Each row below holds a small network's activations on one input, seen along a few directions.
Each table varies a few parts of the input and shows all the possible inputs, shuffled.
Descriptions start from the smaller parts, as in this example, which fits no table here: values(3) and (point or ring(11) or (line(4) and ring(8))).
Shared parts are said once, and a part with two or three values counts as separate values.
In the rows, 128 means zero.

Other details of the inputs shift rows strongly along two fixed directions, in all tables alike. That doesn't count.

A family of inputs:
row 1: [144 120 129 119 136 146 112 129 126 136 107]
row 2: [139 126 127 119 148 147 117 132 133 136 109]
row 3: [125 132 147 118 125 128 114 121 126 131 119]
row 4: [146 119 104 134 117 142 143 141 124 140 140]
row 5: [127 126 111 139 113 117 152 120 116 138 140]
row 6: [116 121 146 119 129 130 113 124 118 126 121]
row 7: [118 138 149 127 136 134 113 129 132 128 121]
row 8: [115 128 118 135 125 131 146 135 122 129 156]
row 9: [144 119 130 118 135 144 113 131 127 136 107]
row 10: [121 124 145 117 131 126 118 120 117 129 118]
row 11: [125 133 123 143 106 133 138 134 123 132 154]
row 12: [130 136 122 141 107 129 143 130 122 134 150]
row 13: [143 146  99 136 128 104 112 134 143  12 124]
row 14: [114 127 144 122 120 134 105 128 131 128 120]
row 15: [129 129 116 128 111 122 148 124 121 136 150]
row 16: [105 125 141 121 138 132 113 129 129 126 121]
row 17: [125 127 138 113 126 118 121 112 128 136 110]
row 18: [127 126 115 132 114 120 150 124 115 135 147]
row 19: [124 139 143 117 138 124 122 120 133 134 116]
row 20: [128 143 113 140 119 121 153 125 133 140 142]
row 21: [120 131 141 116 144 122 125 118 125 132 115]
row 22: [118 133 144 113 140 128 120 123 130 130 121]
row 23: [140 110 111 140 117 136 149 134 132 137 141]
row 24: [128 132 121 143 111 128 145 130 116 133 149]
row 25: [148 117 106 140 118 129 135 138 127 143 147]
row 26: [110 133 143 122 132 135 109 130 138 128 122]
row 27: [128 127 116 138 115 121 150 124 112 135 146]
row 28: [111 120 143 127 127 131 108 126 120 126 117]
row 29: [113 128 145 125 143 131 117 127 122 126 121]
row 30: [123 141 148 125 137 130 118 125 131 131 118]
row 31: [123 133 110 138 126 118 156 123 123 138 142]
row 32: [128 131 141 126 127 118 121 114 124 136 106]
row 33: [136 117 108 141 130 139 152 135 138 136 143]
row 34: [122 134 141 112 141 123 124 119 131 133 118]
row 35: [121 128 149 128 127 132 111 126 120 127 119]
row 36: [136 116 110 140 130 137 153 137 138 136 143]
row 37: [143 118 132 118 134 141 115 135 128 136 106]
row 38: [129 133 145 117 125 123 118 117 127 134 115]
row 39: [126 140 112 133 119 120 153 124 134 140 145]
row 40: [133 114 139 124 146 134 126 133 143 133 108]
row 41: [121 132 142 122 145 122 125 118 122 132 113]
row 42: [145 115 134 123 135 127 107 132 130 140 113]
row 43: [121 125 119 131 109 131 140 132 122 130 157]
row 44: [145 114 135 123 134 126 108 134 131 140 112]
row 45: [123 137 140 126 139 120 125 117 130 136 107]
row 46: [114 123 115 133 105 132 135 135 126 130 155]
row 47: [131 133 119 142 111 122 148 126 117 136 145]
row 48: [121 129 148 120 124 133 109 125 127 128 122]
row 49: [130 135 142 125 123 120 119 114 130 137 107]
row 50: [122 132 109 133 125 118 156 123 125 138 144]
row 51: [133 115 138 124 147 136 125 131 142 133 109]
row 52: [110 129 114 133 118 133 140 137 132 130 157]
row 53: [130 136 147 124 125 123 117 118 126 134 113]
row 54: [120 132 117 139 127 127 151 131 118 132 151]
row 55: [114 130 145 115 139 133 115 127 131 127 125]
row 56: [143 122 107 139 129 127 141 145 134 143 148]
row 57: [142 126 101 134 131 145 147 142 130 139 142]
row 58: [123 138 120 142 123 129 149 133 122 133 151]
row 59: [121 138 146 118 137 130 119 124 133 131 120]
row 60: [117 122 147 125 130 130 112 124 116 126 119]
row 61: [171 124  92 130 128 107 121 127 147  19 113]
row 62: [140 121 133 123 147 128 111 135 137 140 114]
row 63: [137 108 140 124 134 133 122 130 136 133 107]
row 64: [122 125 145 123 132 126 117 120 115 129 116]
row 65: [154 148  91 118 131  89 128 118 147  22 117]
row 66: [119 135 121 144 122 133 144 137 123 130 154]
row 67: [106 126 141 127 139 132 112 129 126 126 119]
row 68: [140 122 132 124 148 130 110 133 136 140 115]
row 69: [119 131 117 133 126 127 151 131 121 132 153]
row 70: [137 108 139 124 134 134 121 128 136 133 107]
row 71: [143 124 104 140 131 132 138 139 132 143 149]
row 72: [127 139 118 142 124 124 152 129 123 136 147]
row 73: [122 127 145 113 128 127 116 120 124 130 120]
row 74: [128 132 140 117 124 119 120 113 131 137 109]
row 75: [142 126 103 134 130 144 148 144 131 139 142]
row 76: [114 125 145 130 123 133 106 128 124 127 117]
row 77: [150 150 102 125 129 103 116 131 146  14 129]
row 78: [139 124 131 117 147 142 120 138 134 136 107]
row 79: [116 130 146 129 120 134 105 128 130 128 118]
row 80: [112 120 115 137 109 131 137 134 119 129 153]
row 81: [126 142 145 124 138 125 122 120 132 134 114]
row 82: [148 117 105 140 118 130 134 136 126 143 147]
row 83: [123 124 137 117 130 116 123 112 122 135 108]
row 84: [114 137 118 145 115 135 138 139 133 131 153]
Description of these inputs: values(2) and ((values(3) and line(4)) or (line(5) and ring(6))).
Changing only the values(2) part turns row 32 into row 45. The same change can be made to row 37. Which row results? -> row 78
Changing only the values(2) part turns row 16 into row 80. The same change can be made to row 26. Which row results? -> row 14
Changing only the values(2) part turns row 64 into row 54. The same change can be made to row 11. Which row results? -> row 7
A walk changes only the line(4) part. It starts at row 82 and steps to row 25. List the rest of the walk in order. -> row 42, row 44
Change only the values(2) part in row 81. List by row number the other rows that result. -> row 53
Change only the values(3) part in row 70. List by row number the other rows that result. -> row 4, row 42
Change only the ring(6) part in row 48. List by row number the other rows that result. -> row 6, row 11, row 35, row 43, row 60

A family of inputs:
row 85: [172 130  61 152  96 118 144 153 137  45 169]
row 86: [120 100 114 152 103 161 158 149 115 210 172]
row 87: [ 89 146 181  98 132 103  80  98 136  82  85]
row 88: [112 106 111 146 121 165 166 153 122 209 174]
row 89: [133 120 113 145 102 141 170 132 114 221 164]
row 90: [143 128 160 107 157 138  69 130 148  95  73]
row 91: [ 46 128 236 100 143 151  87  98 108 249  91]
row 92: [123 127 112 146 125 143 180 136 126 220 166]
row 93: [142 127 152  96 171 116  93 110 140 100  62]
row 94: [101 153 181 106 148 111  77 106 113  81  85]
row 95: [175 131  58 149 101  96 166 131 131  52 156]
row 96: [129 128 114 148 112 145 176 134 123 220 164]
row 97: [137 127 157 106 170 136  73 132 151  94  75]
row 98: [161 117  59 149 110 118 156 151 134  40 168]
row 99: [123 162  83 151  93  93 159 127 116  30 182]
row 100: [143 117 155  97 164 114  93 107 133  99  61]
What do these inputs look like to the network? -> line(4) or (values(2) and ring(6))
Change only the values(2) part in row 90. List by row number the other rows that result. -> row 96
